Each row below holds a small network's activations on one input, seen along a few directions.
Each table varies a few parts of the input and shows all the possible inputs, shuffled.
Descriptions start from the smaller parts, as in this example, which fits no table here: one of 8 places around a ring, together with either a single point or one of 11 places around a ring or (one of 3 separate values, together with one of 4 places along a line).
Shared parts are said once, and a part with two or three values counts as separate values.
In the rows, 128 means zero.

Other details of the inputs vary at random and push rows far along two fixed directions, the same in every table; ignore that.

Table:
r1: [109 129 162 120 134 117 150 175 137 120 197  79  96]
r2: [107 149 115 111 110 112 157 142 110 112 136  97  96]
r3: [128 194 125 102 154  88 135 157 113 119 116 105 108]
r4: [157  93 132 151 126 145 114  83 175 147 107 142 188]
r5: [169 119 115 155 132 131 128  64 165 146  71 143 190]
r6: [180 218 137 119 141  98 123 119 110 122  77 126 113]
r7: [ 87 133 139 116 106 119 146 169 122 105 175  95  76]
r8: [145 200 122 111 134  72 166 118 133 103  97  66 117]
r9: [120  63 129 149 119 157  55 129 150 141 151 178 160]
r10: [155 136  89 128 175  90 146  75 166 137  50 130 223]
r11: [172 205 137 125 110 100 152  94 122 112  76 105 103]
r12: [127  72 123 153  96 147  93  89 163 131 122 152 161]
r13: [119 147 143 112 122  97 141 146 145 106 150  74 114]
r14: [ 76 109 140 113 135 150 145 190  83 119 201 125  60]
r15: [111  65 121 130 154 127 114 126 172 138 140 139 197]
r16: [132 139 168 140 108 146 141 156 114 127 174 121  63]
r17: [169 142  94 147 132 145 149  45 128 150  22 152 186]
r18: [ 95  50 115 150  82 184  96  99 124 135 128 172 136]
r19: [130 183 131 118 143 102 182 141 123 121 124  87 107]
r20: [121  71 110 147  84 159 105  90 137 138 110 166 154]
r21: [148  71 140 145 134 149  94 108 167 141 134 162 178]
r22: [182 219 130 113 134 100 129 123  88 124  81 124 100]
r23: [ 68  97 135 109 121 142 101 209  94 125 217 134  69]
r24: [124 145 145 124 117 152  99 159  76 124 148 147  70]
r25: [132 180 119 113 138 106 185 138 106 125 122  90 103]
r26: [193 220 153 112 148  88 113 124 125 118 100 103 116]
r27: [ 76  69  83 131 109 156 126 102 134 129 109 145 164]
r28: [154 198 110 103 162  86 181 124 104 123  87 103 126]
r29: [183 206 137 128 125 112 174 107  99 130  86 105  95]
r30: [ 96  28 128 153 111 198  93 131 115 145 157 195 134]
r31: [ 92 119 162 107 138 116  94 207 126 117 217 103  86]
r32: [ 89 130 126 121 128 147 165 158  95 125 165 108  81]
r33: [132  72 133 145  98 147  90  91 174 131 128 144 170]
r34: [125 108 160 132 111 155 123 172  92 127 190 147  62]
r35: [110  92 176 138 110 162 112 187 109 123 216 151  56]
r36: [120 193 111  97 154 107 139 147  84 120 106 110  97]
r37: [150 137  87 137 159  99 157  67 172 142  50 115 222]
r38: [158  93 123 150 139 138 106  90 158 141 101 164 182]
r39: [ 99  78 102 129 147 124  83 131 158 140 128 150 188]
r40: [ 82  47 113 135 140 150 117 141 153 140 155 165 171]
Description of these inputs: one of 2 separate values, together with one of 4 places along a line, together with one of 5 places along a line.
The inputs of r9 and r5 match in every part but the place on the line of 4. If r39 is changed in the same way as r9 into r5, which row does it become?
Answer: r37
The inputs of r26 and r33 match in every part but the place on the line of 4. If r31 is changed in the same way as r26 into r33, which row does it become?
Answer: r13
Which other rows does r22 become when the choice among 2 separate values takes its other values? List them by row number.
Answer: r23
Which other rows does r20 become when the choice among 2 separate values takes its other values? List them by row number.
Answer: r2
Start at r36 and move only the place on the line of 4, one step at a time. The first step leads to r14. Which rows follow, in order?
Answer: r32, r27
Which other rows does r30 become when the place on the line of 5 takes its other values? List them by row number.
Answer: r21, r34, r35, r38

Table:
r41: [120 123 135 134 112 126 127 136 142 125 143 128 119]
r42: [158 181 163 120 142 114 126 152 112 120 150 102  84]
r43: [142 159 111 119 125 104 150 114 128 127 101 109 137]
r44: [162 180 127 124 134  93 152 100 137 113  82 107 132]
r45: [136 131 112 122 126 112 141 108 131 123 106 117 144]
r46: [168 208 152 117 131  93 130 143 114 118 124  96  88]
r47: [139 134  93 123 154 108 152  93 136 130  68 139 179]
r48: [177 203 155 118 138  93 147 144 114 120 128 105  88]
r49: [ 99 118 142 120 116 140 120 161 113 122 182 104  89]
r50: [122  98  78 129 139 118 128  79 152 133  60 156 207]
r51: [119  64 149 139 125 156  88 141 142 133 172 156 137]
r52: [147 193 139 105 134  97 158 133 104 108 121  77  90]
r53: [105  99  97 132 142 136 126 120 141 146 108 149 176]
r54: [124  73 102 137 132 138 129  97 150 141 109 149 186]
r55: [107  60 118 144 120 152  98 100 166 133 120 156 181]
r56: [157 169 110 121 141 102 164 105 130 134  86 110 150]
r57: [116  90 110 146 120 141 106 100 166 143 105 149 184]
r58: [101 111 110 133 108 168 133 132  82 131 122 163  95]
r59: [142 107 135 133 120 124 103 121 141 124 132 144 138]
r60: [ 89  94 109 125 131 142 111 133 131 130 134 138 147]
r61: [154 196 130 113 151 103 161 123 111 124 105  83 115]
r62: [124  98  85 129 156 129 131  81 150 139  63 154 212]
r63: [ 92 106 126 123 140 143 125 155 119 130 159 130 119]
r64: [104  97 149 138 127 153 114 150 137 130 174 128 113]
r65: [ 92  86 155 124 120 153 125 176 112 122 210 116  81]
r66: [136 133 160 122 121 125 105 151 121 113 164 120  92]
r67: [124  98 135 140 127 135 130 125 146 127 140 139 137]
r68: [ 87 121 143 111 124 130 128 177 102 108 183 113  73]
r69: [123  62 145 142 120 150  95 142 143 133 173 162 135]
r70: [127 147 131 123 132 123 145 144 118 134 142 104 114]
r71: [ 92  66 130 144 114 160  92 129 155 134 156 146 148]
r72: [162 211 154 129 109 131 160 126  77 115 109 114  44]
r73: [197 172 116 141 121 135 122  60 111 141  33 163 149]
r74: [113  84 150 136 101 144  91 164 135 128 192 149 103]
r75: [152 156 105 132 112 146 151  85  90 136  70 138 124]
r76: [159 146 133 134 139 120 116 120 139 140 112 133 148]
r77: [ 89  62 113 137 108 155 103 135 143 143 158 142 152]
r78: [139 107 101 148 140 133 123  79 171 151  70 150 211]
r79: [ 73  95 135 120 108 139 123 189 111 120 202 132  76]
r80: [117 160 111 116 136 109 140 136 119 126 110 114 126]
r81: [120 107 146 134 131 140 126 134 139 124 149 128 124]
r82: [168 207 155 114 137  97 126 137 112 113 123  92  88]
r83: [164 191 134 126 140  96 164 117 134 125  95 106 123]
r84: [ 93 123 140 118 126 129 144 186 105 122 190 124  74]
The inputs of r44 and r45 match in every part but one. If r81 is changed in the same way as r44 into r45, which row does it become?
Answer: r65
What is each input in this table made of?
Answer: one of 4 places along a line, together with either a single point or (one of 2 separate values, together with one of 5 places around a ring)
Which other rows does r53 become when the place on the ring of 5 takes its other values? List them by row number.
Answer: r47, r62, r63, r84
Which other rows does r66 become when the choice among 2 separate values takes its other values? List them by row number.
Answer: r51
